W = [  6  35   5  39 -34]
W[0] = 6
W[1] = 35

a =
array([ 196.91,  146.90,  100.28,  108.35,  -23.56, -133.49,  155.78,
        138.34,  150.41,  131.05])
a[0] => 196.91
a[6] => 155.78
a[7] => 138.34
a[2] => 100.28
a[8] => 150.41
a[5] => -133.49
a[9] => 131.05
a[3] => 108.35

data =
[ 0.04 -0.03  0.00 -0.09  0.05  0.02 -0.04 -0.03  0.15 -0.17 -0.02  0.01
  0.04]
data[0]: 0.04
data[7]: -0.03
data[3]: -0.09
data[10]: -0.02
data[6]: -0.04
data[-4]: -0.17
data[4]: 0.05
data[11]: 0.01
data[-5]: 0.15

B = [[0.053, -0.014, 0.115, -0.289, -0.031, -0.152, -0.190, -0.079, -0.120, -0.056, -0.049], [0.154, -0.187, -0.219, -0.134, -0.031, -0.122, -0.090, -0.023, -0.058, -0.234, -0.025], [0.108, -0.175, -0.215, -0.121, -0.030, -0.087, -0.086, -0.040, -0.039, -0.224, 0.001], [0.037, -0.169, -0.131, -0.045, -0.047, -0.096, -0.043, -0.099, -0.105, -0.242, -0.036], [0.013, -0.162, -0.220, -0.015, -0.089, -0.069, -0.050, -0.065, -0.019, -0.142, -0.015], [-0.021, -0.129, -0.244, 0.035, -0.074, -0.049, 0.006, -0.102, -0.040, -0.120, -0.115], [-0.064, -0.087, -0.266, 0.044, -0.120, -0.019, 0.064, -0.072, -0.033, -0.045, -0.047], [-0.147, -0.105, -0.206, 0.073, -0.092, -0.056, 0.111, -0.164, -0.045, -0.079, -0.070], [-0.167, -0.042, -0.218, 0.144, -0.126, -0.085, 0.138, -0.129, -0.060, -0.032, -0.072], [-0.228, -0.072, -0.184, 0.171, -0.142, -0.008, 0.177, -0.154, -0.028, -0.015, -0.102], [-0.233, -0.010, -0.141, 0.226, -0.212, -0.072, 0.134, -0.203, -0.020, 0.051, -0.072], [-0.278, 0.025, -0.096, 0.217, -0.136, -0.077, 0.244, -0.241, 0.076, 0.133, -0.017]]
B[0, 0] = 0.053
B[1, 0] = 0.154
B[7] = [-0.147, -0.105, -0.206, 0.073, -0.092, -0.056, 0.111, -0.164, -0.045, -0.079, -0.070]
B[11, 2] = -0.096
B[7, 10] = -0.070
B[10, 8] = -0.020
B[4, 1] = -0.162
B[11] = [-0.278, 0.025, -0.096, 0.217, -0.136, -0.077, 0.244, -0.241, 0.076, 0.133, -0.017]
B[9, 7] = -0.154
B[10, 3] = 0.226
B[3, 7] = -0.099
B[1, 4] = -0.031
B[9, 3] = 0.171
B[9] = [-0.228, -0.072, -0.184, 0.171, -0.142, -0.008, 0.177, -0.154, -0.028, -0.015, -0.102]
B[3, 2] = -0.131
B[11, 4] = -0.136
B[1] = [0.154, -0.187, -0.219, -0.134, -0.031, -0.122, -0.090, -0.023, -0.058, -0.234, -0.025]
B[2, 2] = -0.215
B[4] = [0.013, -0.162, -0.220, -0.015, -0.089, -0.069, -0.050, -0.065, -0.019, -0.142, -0.015]
B[1, 6] = -0.090
B[:, 2] = [0.115, -0.219, -0.215, -0.131, -0.220, -0.244, -0.266, -0.206, -0.218, -0.184, -0.141, -0.096]
B[0, 2] = 0.115
B[:, 6] = [-0.190, -0.090, -0.086, -0.043, -0.050, 0.006, 0.064, 0.111, 0.138, 0.177, 0.134, 0.244]
B[5, 7] = -0.102
B[8, 6] = 0.138
B[0, 1] = -0.014
B[10, 4] = -0.212
B[2] = [0.108, -0.175, -0.215, -0.121, -0.030, -0.087, -0.086, -0.040, -0.039, -0.224, 0.001]
B[:, 0] = [0.053, 0.154, 0.108, 0.037, 0.013, -0.021, -0.064, -0.147, -0.167, -0.228, -0.233, -0.278]
B[8, 7] = -0.129
B[:, 4] = [-0.031, -0.031, -0.030, -0.047, -0.089, -0.074, -0.120, -0.092, -0.126, -0.142, -0.212, -0.136]
B[5, 2] = -0.244
B[4, 6] = -0.050
B[9, 5] = -0.008
B[5, 5] = -0.049
